A small network was shown many inputs. Here are its activations along a few directions, one row for each input.
In each table, some parts of the input vary, and every possible input appears once, in random order.
A made-up example of a description, with smaller parts first: one of 5 places around a ring, together with either a single point or one of 9 places around a ring or (one of 3 separate values, together with one of 6 places along a line).
Shared parts are said once, and a part with two or three values counts as separate values.

Other details of the inputs vary at random and push rows far along two fixed directions, the same in every table; ignore that.

Rows:
row 1: [22,-32,8,-35,16,-48,-13,-7,-39,30,21,58,65,23,-6,-18]
row 2: [2,-18,-3,-26,-15,-49,-7,2,-50,8,24,48,75,37,3,-37]
row 3: [14,18,50,48,-60,25,-39,-19,4,-25,12,-2,29,-12,8,-7]
row 4: [39,-9,59,30,-18,28,-39,-22,8,-13,23,15,4,-39,-6,24]
row 5: [-35,33,2,40,-8,50,5,17,41,-32,-40,-60,-82,-26,17,32]
row 6: [7,7,66,56,-44,19,-27,-5,1,-15,14,-7,15,-20,0,-8]
row 7: [-23,-8,-43,-36,42,-15,42,27,-7,14,-32,-15,-29,19,9,3]
row 8: [-31,9,-31,-32,30,-13,48,36,-1,4,-18,-43,-12,34,-16,-23]
row 9: [-14,-3,-44,-53,55,-9,31,28,2,20,-31,-15,-38,8,-1,6]
row 10: [-25,1,-55,-36,42,-10,34,22,2,10,-36,-12,-22,29,17,2]
row 11: [10,12,59,59,-49,23,-38,-13,6,-18,11,-3,21,-8,8,-9]
row 12: [2,-30,18,-15,-5,-67,14,10,-51,13,29,35,60,34,-19,-31]
row 13: [34,3,38,35,-40,16,-50,-30,13,-15,6,23,19,-40,7,28]
row 14: [-4,4,-67,-66,47,20,20,18,14,3,-27,-13,-18,19,-5,5]
row 15: [16,-28,-10,-28,-2,-52,-4,-6,-43,14,18,54,76,24,8,-23]
row 16: [45,-8,62,33,-20,16,-28,-27,15,-21,25,15,5,-39,-20,26]
row 17: [-13,23,-2,40,-2,35,20,0,49,-29,-47,-57,-87,-34,9,51]
row 18: [41,-3,53,34,-25,32,-50,-28,12,-15,22,20,12,-28,1,27]
row 19: [29,-38,18,-34,18,-66,6,-5,-39,26,25,49,53,13,-25,-18]
row 20: [-33,40,-4,44,-14,54,-6,8,47,-34,-44,-55,-75,-16,25,33]
row 21: [-47,4,-84,-35,15,9,41,4,19,43,25,-17,-31,15,8,-37]
row 22: [-37,23,-90,-23,37,0,40,-9,-2,34,20,-17,-39,7,-19,-25]
Description of these inputs: either one of 2 separate values or (one of 4 places along a line, together with one of 5 places along a line).
Which of the alternatives is row 14?
Answer: one of 4 places along a line, together with one of 5 places along a line
A walk changes only the place on the line of 5. It starts at row 8 and steps to row 12. List the rest of the walk in order.
Answer: row 17, row 19, row 16

Rows:
row 23: [-30,11,-47,-42,29,-7,29,26,-3,14,-19,-21,-10,31,-1,-25]
row 24: [-27,9,-47,-38,33,-2,30,26,-11,11,-15,-15,-13,35,0,-21]
row 25: [13,-1,5,-4,10,10,-7,-3,-2,-1,3,5,1,-2,-3,5]
row 26: [10,8,22,25,-30,26,-28,-14,17,-16,6,-2,4,-18,7,10]
row 27: [7,2,1,4,-11,-6,-13,-7,-7,-11,-2,13,20,0,5,7]
row 28: [-11,18,12,25,-7,24,1,3,25,-13,-11,-33,-30,-15,-1,9]
row 29: [7,0,5,1,-5,8,-17,-6,-8,-3,13,16,19,6,4,-5]
row 30: [-25,4,-74,-43,33,-3,29,4,4,25,3,-3,-18,18,0,-14]
row 31: [3,-17,12,-11,6,-32,6,7,-33,18,24,24,43,26,-15,-30]
row 32: [23,1,30,25,-23,24,-19,-16,19,-17,5,-1,-2,-24,-1,17]
row 33: [5,5,4,11,2,20,-6,-3,22,-7,-21,-12,-30,-16,12,27]
row 34: [6,14,4,7,2,30,-10,-2,26,-9,-15,-20,-24,-19,1,16]
row 35: [-24,2,-38,-34,40,-9,38,28,-10,11,-11,-17,-15,33,-7,-17]
row 36: [8,-16,-6,-19,0,-32,-6,-2,-26,8,10,37,45,22,4,-13]
row 37: [-16,17,-35,-13,8,33,13,11,32,-15,-24,-33,-36,3,9,11]
row 38: [-25,1,-41,-30,34,-21,39,25,-4,7,-26,-18,-19,27,0,-8]
row 39: [6,-9,13,1,5,-8,-1,1,0,2,-5,6,-9,-5,2,14]
row 40: [11,-8,38,28,-17,9,-18,-10,8,-8,3,5,-10,-29,5,21]
row 41: [20,6,30,27,-13,27,-27,-14,13,-11,2,-3,-6,-23,-1,17]
row 42: [15,5,37,30,-13,20,-22,-10,10,-12,5,-3,-12,-24,-8,18]
row 43: [17,-26,11,-25,4,-33,7,2,-25,9,24,28,40,16,-18,-18]
row 44: [5,-16,0,2,-19,-35,-5,-23,-35,28,50,44,51,8,-9,-35]
row 45: [-5,4,3,5,-16,5,4,0,2,-8,2,-8,4,6,1,-10]
row 46: [20,5,24,25,-15,9,-21,-17,7,-18,-9,3,0,-25,1,27]
row 47: [16,3,10,31,-18,18,-19,-34,14,4,24,10,-9,-36,-3,13]
row 48: [0,-4,39,41,-26,7,-12,-7,5,-7,7,-2,-4,-23,9,8]
row 49: [15,-15,14,-14,-11,-22,-22,-8,-25,11,28,39,61,14,-3,-25]
row 50: [-30,4,-46,-34,27,-13,31,27,-3,14,-26,-15,-19,30,12,-13]
row 51: [-16,-6,-44,-42,28,-14,19,19,-5,14,-16,4,0,29,13,-8]
row 52: [-23,6,-38,-34,26,-7,23,23,-13,15,-12,-11,-3,34,-3,-24]
row 53: [-6,9,-4,8,-10,-7,1,2,-7,-10,-12,-4,5,2,4,0]
row 54: [-10,15,-20,-5,19,11,16,11,18,-17,-35,-31,-47,-11,-2,29]
row 55: [-10,1,-11,15,-6,-6,11,-14,0,13,24,-1,-8,-9,-7,-9]
row 56: [6,5,38,38,-29,13,-13,-10,12,-14,10,-13,-2,-18,-4,6]
row 57: [19,-26,9,-5,-5,-39,-6,-24,-32,28,51,48,42,-4,-20,-20]
row 58: [14,-7,21,3,3,-2,-8,-3,-11,-1,14,14,7,-3,-11,2]
row 59: [-8,11,10,24,-13,22,9,1,25,-19,-7,-34,-30,-12,0,11]
row 60: [17,-5,33,27,-17,18,-23,-15,13,-6,0,6,-5,-30,11,22]
row 61: [5,0,5,1,-6,7,-19,-5,-5,0,9,11,19,5,2,-5]
row 62: [-6,8,4,5,-15,6,-3,1,2,-3,1,-10,4,4,1,-11]
row 63: [28,-25,19,-11,-1,-36,-11,-12,-29,10,14,45,51,10,-4,-6]
row 64: [-9,7,-4,13,-8,28,-9,1,22,-8,-14,-12,-24,-17,21,17]
row 65: [-8,-8,-32,-41,38,-26,29,19,-9,8,-21,-1,-11,21,-5,1]
row 66: [-11,15,-18,-11,18,25,16,14,29,-10,-25,-40,-51,-9,-5,18]
row 67: [-24,22,-26,5,5,15,14,12,20,-13,-37,-34,-44,2,14,11]
row 68: [-10,-3,4,7,-11,-2,-1,5,-6,4,-1,2,3,0,13,-9]
row 69: [15,6,37,26,-16,17,-22,-11,15,-12,5,-5,-8,-27,-7,15]
row 70: [23,-22,5,-31,7,-27,-3,-1,-25,18,20,33,50,16,-13,-21]
row 71: [11,-28,29,3,-11,-46,-3,-2,-36,17,27,39,53,17,-3,-22]
row 72: [-9,16,5,26,-8,8,5,2,12,-19,-19,-26,-25,-13,2,18]
What is each input in this table made of?
Answer: one of 5 places around a ring, together with either a single point or one of 4 places along a line or one of 5 places along a line
The inputs of row 37 and row 32 match in every part but the place on the ring of 5. If row 30 is changed in the same way as row 37 into row 32, which row does it become?
Answer: row 47
The inputs of row 66 and row 62 match in every part but the place on the ring of 5. If row 69 is changed in the same way as row 66 into row 62, which row does it become?
Answer: row 23
A walk changes only the place on the ring of 5. It starts at row 61 and steps to row 41. List the rest of the walk in order.
Answer: row 42, row 31, row 52
Which other rows agree with row 35 in the place on the ring of 5? List them by row number.
Answer: row 28, row 31, row 38, row 48, row 55, row 56, row 59, row 71, row 72
A walk changes only the place on the line of 4. It starts at row 68 and steps to row 50. List the rest of the walk in order.
Answer: row 67, row 53
A walk changes only the place on the ring of 5. It starts at row 24 and steps to row 29. List the rest of the walk in order.
Answer: row 25, row 58, row 35
